These are the activations of a small neural network, seen along a few directions. Each row is one input.
Each table varies a few parts of the input and shows all the possible inputs, shuffled.
Descriptions start from the smaller parts, as in this example, which fits no table here: values(2) and (point or line(11) or (ring(5) and line(6))).
Shared parts are said once, and a part with two or three values counts as separate values.
In the rows, zero is written as 128.

Other details of the inputs vary at random and push rows far along two fixed directions, the same in every table; ignore that.

Rows:
row 1: [160 104 124 147 155 142 157 132  94 128 120 127 114]
row 2: [ 91  94  57  90 121 129 179 135 195 107 170 149 169]
row 3: [141 111 104 140 136 124 113 115  89 150 107 156 123]
row 4: [126 112 105 148 130 150 129 119  96 146 124 136 114]
row 5: [ 96 122 116 129 137 146 151 153 161 101 154 112 130]
row 6: [103 137 117 110 121 118 104 137 127 158 135 132 115]
row 7: [135 107 105 138 136 120 104 113  88 161 110 155 123]
row 8: [ 80 137  91  88 127 104 159 160 196  74 154 115 127]
row 9: [157 106 128 140 142 157 146 102 116 137 109 150 154]
row 10: [126 159 164 110 130 106 125 155 148 113 166  96 113]
row 11: [131 117 125 167  96 162 134 105  99 130 110 119 123]
row 12: [136 194 194 120  89  98  79 117 127 128 101 101 109]
row 13: [ 48 120  39  59 105 101 164 175 213 104 199 134 147]
row 14: [119 185 183 124  84 119  95 125 138 119 123  93 111]
row 15: [158 188 201  99 134 106  92 110 140 140  97 124 126]
row 16: [126 115 114 106 145 105 140 155 142 135 161 132 133]
row 17: [113 134 125 122  93 116 111 126 137 137 130 129 142]
row 18: [ 90 124  89 100 121 130 139 158 153 135 164 136 142]
row 19: [152 105 133 146 137 143 123  94 109 153 110 148 145]
row 20: [121 113 109 113 140 124 166 165 152 113 177 120 141]
row 21: [138 104 116 152 155 142 136 123 108 120  94 141 120]
row 22: [127 114 107 104 145 111 154 162 150 122 167 133 138]
row 23: [ 76 106  59 109  82 126 165 136 174  99 156 126 144]
row 24: [156 183 202 117 127 113  96 109 137 123 116 113 129]
row 25: [ 96 128 101 117 117 130 130 148 145 131 170 127 135]
row 26: [135  99 117 156 152 131 123 118 105 128 104 140 125]
row 27: [146 178 192 109 127 120 104 116 146 127 121 115 130]
row 28: [142  99 124 157 143 148 145 127  96 135 138 117 104]
row 29: [139 190 191 103 148  89  89 137 139 112  89 114 105]
row 30: [110 121 114 120 143 121 137 151 157 104 139 132 141]
row 31: [121 102 104 146 100 142 123 110 107 151 109 142 136]
row 32: [113 180 162 105 115 109  91 140 137 133 138 108 104]
row 33: [162 108 134 162 150 142 149 123  88 124 129 119 109]
row 34: [110 151 140  85 134 101 133 169 166 131 168 110 119]
row 35: [138 125 126 104 136 125 135 123 159 133 138 153 170]
row 36: [162 112 139 154 139 155 137  93 109 133 114 141 147]
row 37: [135 111  99 132 138 131 118 119  93 155 104 157 120]
row 38: [110 137 118 115  92 128 127 133 146 129 127 131 143]
row 39: [127 106  98 131 136 126 109 117  92 167 108 157 120]
row 40: [136 116 123 161  99 155 134 107  98 129 100 126 130]
row 41: [135 105 121 160 151 154 145 125 108 110 103 128 121]
row 42: [120 139 126 124  93 120 120 127 139 124 127 129 143]
row 43: [156 102 118 130 145 147 139 102 120 147 105 164 156]
row 44: [131 181 193 131 133 109  96 135 137  96 118  92 102]
row 45: [112 129 137 134 138 122 117 138 139 118 128 116 121]
row 46: [138  89 108 147 145 133 144 132 103 145 142 129 117]
row 47: [126 191 185 112  88 105  86 123 135 132 104 102 109]
row 48: [161 105 130 139 145 135 121  93 107 153 103 160 152]
row 49: [123 179 187 125 134 116 102 139 142 101 119  93 100]
row 50: [157 112 136 148 140 162 142  96 113 138 111 142 143]
row 51: [139 113 123 166  98 150 131 106  97 125 108 126 136]
row 52: [133  99 115 163 148 150 145 126 112 106 116 128 130]
row 53: [156 106 127 154 151 148 156 128  94 128 128 120 106]
row 54: [148  92 109 134 156 127 144 132 100 150 125 143 118]
row 55: [105 134 123 129 115 125 107 135 126 138 154 120 119]
row 56: [157 105 128 132 146 140 125  95 110 158  98 161 149]
row 57: [133 189 195 115 141 101  90 135 136 113  94 102  96]
row 58: [101 121 120 136 135 140 146 150 158  96 157 111 134]
row 59: [162 102 117 138 159 130 149 130  95 137 114 141 114]
row 60: [106 104  70  98 135 110 180 155 163  97 163 124 123]
row 61: [135 126 131 113 132 136 144 125 158 123 145 140 170]
row 62: [111 138 124 118 120 111  98 132 122 153 135 131 117]
row 63: [135 110 106 147 132 137 125 119  92 140 119 142 126]
row 64: [123 108 124 175  89 155 120 103  98 132 125 115 124]
row 65: [127 189 181 121  86 113 105 128 144 107 127  95 123]
Description of these inputs: values(5) and (point or (values(2) and ring(6))).
Changing only the values(5) part turns row 53 into row 50. The same change can be made to row 46. Which row results?
Answer: row 19
Changing only the values(5) part turns row 60 into row 13. The same change can be made to row 10. Which row results?
Answer: row 55
Change only the values(5) part in row 56. List by row number the other rows that result.
Answer: row 29, row 31, row 39, row 54
Change only the ring(6) part in row 32. List by row number the other rows that result.
Answer: row 4, row 6, row 18, row 37, row 39
List by row number the other rows that have the values(5) part in common with row 44.
Answer: row 5, row 8, row 21, row 26, row 29, row 30, row 41, row 45, row 49, row 52, row 57, row 58
Change only the values(5) part in row 65. List by row number the other rows that result.
Answer: row 25, row 33, row 36, row 58
Change only the values(2) part in row 1. List by row number the other rows that result.
Answer: row 20

Rows:
row 66: [124  72  88 167 124 167 163 120 111 128 144 132 141]
row 67: [ 93  67  68 172 103 167 137 115 108 141 138 137 135]
row 68: [115  71  78 156 106 165 143 110 109 160 141 147 150]
row 69: [166 158 168 147 114 111  85  93  74 143  69 127  98]
row 70: [179 164 169 133 140 105  97 101  76 137  62 134  93]
row 71: [102  67  54 154 105 154 146 118 105 151 134 148 135]
row 72: [120 235 206  61  95  70  78 152 181 121 139  99 128]
row 73: [122  58  61 156 145 158 180 129 117 117 138 142 134]
row 74: [ 64 151  97  50 117  96 135 184 219 122 192 132 159]
row 75: [ 83 148 116  56 134 102 144 179 222 116 199 130 169]
row 76: [ 71 149 101  50 134  96 150 187 226 106 195 127 156]
row 77: [175 147 178 150 187 107 108 139  66 129  99 106  60]
row 78: [114  71  72 165 124 162 168 125 109 117 135 129 124]
row 79: [109  65  75 158 112 169 139 110 111 163 140 153 153]
row 80: [179 156 189 161 130 137 114  96  85 118  79 109 102]
row 81: [126  56  67 157 146 156 176 126 117 121 142 144 141]
row 82: [116  54  60 158 152 162 174 129 118 121 136 147 138]
row 83: [129 234 199  48 118  57  87 160 185 113 135 108 122]
row 84: [ 64 155 121  88  79 125 131 164 204 116 195 102 154]
row 85: [153 169 173 162 103 123  89  95  73 122  66 105  81]
row 86: [126  64  71 141 155 148 158 122 121 139 135 158 143]
row 87: [178 144 171 152 159 119 114 105  88 114  74 126 103]
row 88: [105  63  66 164 130 166 164 127 117 122 138 137 132]
row 89: [179 162 182 133 144 113  89  99  86 148  74 139 115]
row 90: [ 43 156 104  81  82 112 125 176 210 108 191 104 144]
row 91: [181 146 176 152 183 106 115 138  58 126 101 102  52]
row 92: [124  53  52 146 151 155 176 124 113 134 137 156 137]
row 93: [135  64  70 144 152 146 164 120 111 137 135 156 140]
row 94: [181 149 168 139 139 118 102  98  81 148  80 139 115]
row 95: [183 158 190 147 157 119 109 105  93 118  77 123 110]
row 96: [ 56 155 120  85  84 118 121 169 208 118 196 108 158]
row 97: [ 67 149 120  76 108 116 145 182 222 102 206 108 164]
row 98: [ 86 147 112  54 128 102 153 180 222 114 204 126 168]
row 99: [121 227 215  72 117  88 100 158 194  96 145  89 129]
row 100: [185 145 176 152 152 125 122 103  87 117  82 123 109]
row 101: [163 155 174 147 121 122  83  93  81 152  76 132 114]
row 102: [102  79  69 148 113 149 133 118 110 151 128 149 135]
row 103: [177 149 173 140 144 126  97  94  86 151  77 141 118]
row 104: [193 153 184 139 156 123 114  94  88 133  74 131 108]
row 105: [184 158 193 147 156 125 111 102  96 118  77 122 110]
row 106: [172 153 174 158 132 123 112 103  82 112  78 112  94]
row 107: [ 63 154 116  87  79 120 129 167 202 116 196 104 154]
row 108: [113  74  82 161 131 158 154 126 119 124 140 136 137]
row 109: [ 99  73  70 170  97 163 142 114 104 138 138 132 131]
row 110: [136  67  90 159 144 166 173 119 118 126 141 140 146]
row 111: [101  76  86 170 103 176 138 110 113 146 139 135 143]
row 112: [111 237 202  59 100  61  68 154 182 118 131 102 121]
row 113: [134 235 212  49 117  71  89 154 189 119 140 107 132]
row 114: [185 154 184 136 160 123 108  97  95 134  75 134 112]
row 115: [116  56  57 146 139 153 148 120 111 158 137 167 150]
What do these inputs look like to the network?
Answer: values(2) and (point or (line(4) and ring(6)))
Changing only the values(2) part turns row 102 into row 71. The same change can be made to row 111. Which row results?
Answer: row 84
Changing only the values(2) part turns row 106 into row 108. The same change can be made to row 104. Which row results?
Answer: row 114

Rows:
row 116: [ 83 149 129  66 138 115  96 146 190 162 157 151 159]
row 117: [ 75  74  36 140 114 128 150 152 132 128 168 131 113]
row 118: [192 211 225 106 166 100 117 137 116 118 117  89  85]
row 119: [129 105  87 159 132 126 126 117  76 118  82 139  94]
row 120: [114 154 120  55  99  94 120 120 189 156 158 153 176]
row 121: [146 105 146 169 171 149 108 110  95 145 116 139 128]
row 122: [147 112 102 146 140 112 130 122  80 123  75 145 105]
row 123: [134  80  89 118 163 156 192 165 150 123 176 143 151]
row 124: [110  73  60 124 116 141 180 119 164 114 149 158 179]
row 125: [139 111 123 171 104 165 137 101  90 128  80 133 136]
row 126: [150  84 132 164 177 150 123 122 107 136 105 150 147]
row 127: [ 95 166 151 106  84 129 125 161 170 127 191 100 157]
row 128: [138 114 122 146  92 168 105  89  83 190  95 155 135]
row 129: [ 68  87  60 148  82 179 159 134 148 115 151 130 153]
row 130: [ 70 148 126  97 139 125 115 155 198  94 143 123 141]
row 131: [143 104  89 127 130 119 106 109  73 185  96 168 110]
row 132: [166 207 223 122 109 113  92 136 124 117  97 109 130]
row 133: [151  99 121 168 147 155 155 103  82 122 109 112  79]
row 134: [106 166 160  82 132 107 148 179 183 113 196  82 109]
row 135: [135 106 137 193  92 166 116 103  70 150 116 106 116]
row 136: [134  91 118 162 165 150 126 107 111 125  81 147 138]
row 137: [187 103 136 150 139 129 141  98 104 126 104 157 155]
row 138: [166 102 118 150 164 152 173 110  95 117  87 135 109]
row 139: [155 119 126 152 154 157 155 106  90 106  83 124  89]
row 140: [ 97  70  56 138 100 143 163 113 157 119 168 134 155]
row 141: [170 192 211 119 109  81  89 103 126 116 111 100 116]
row 142: [185 181 198 116 123  90 103 101 121 117 114 120 133]
row 143: [ 99 167 128  76  97 100 135 134 202  82 147 122 154]
row 144: [177 199 194  77 150 105 104 112 114 161  92 129  96]
row 145: [168 188 186 100 150  67  93 157 110 115  97 123 104]
row 146: [ 87 146 116  90 109  81 113 184 154 121 182 101 111]
row 147: [ 66 145 134 110 135 118 108 153 192 109 166 111 131]
row 148: [ 78 137 147 110 139 116 105 164 184 124 182 106 141]
row 149: [123 113 126 191  87 169 118  94  79 134 102 114 105]
row 150: [ 97  72  49 131 132 126 156 162 121 143 186 139 141]
What do these inputs look like to the network?
Answer: values(5) and (point or ring(6))
Changing only the values(5) part turns row 128 into row 131. The same change can be made to row 129. Which row results?
Answer: row 119
Change only the values(5) part in row 125. List by row number the other rows that result.
Answer: row 122, row 124, row 136, row 138
List by row number the other rows that have the values(5) part in common with row 133.
Answer: row 118, row 123, row 134, row 138, row 139, row 144
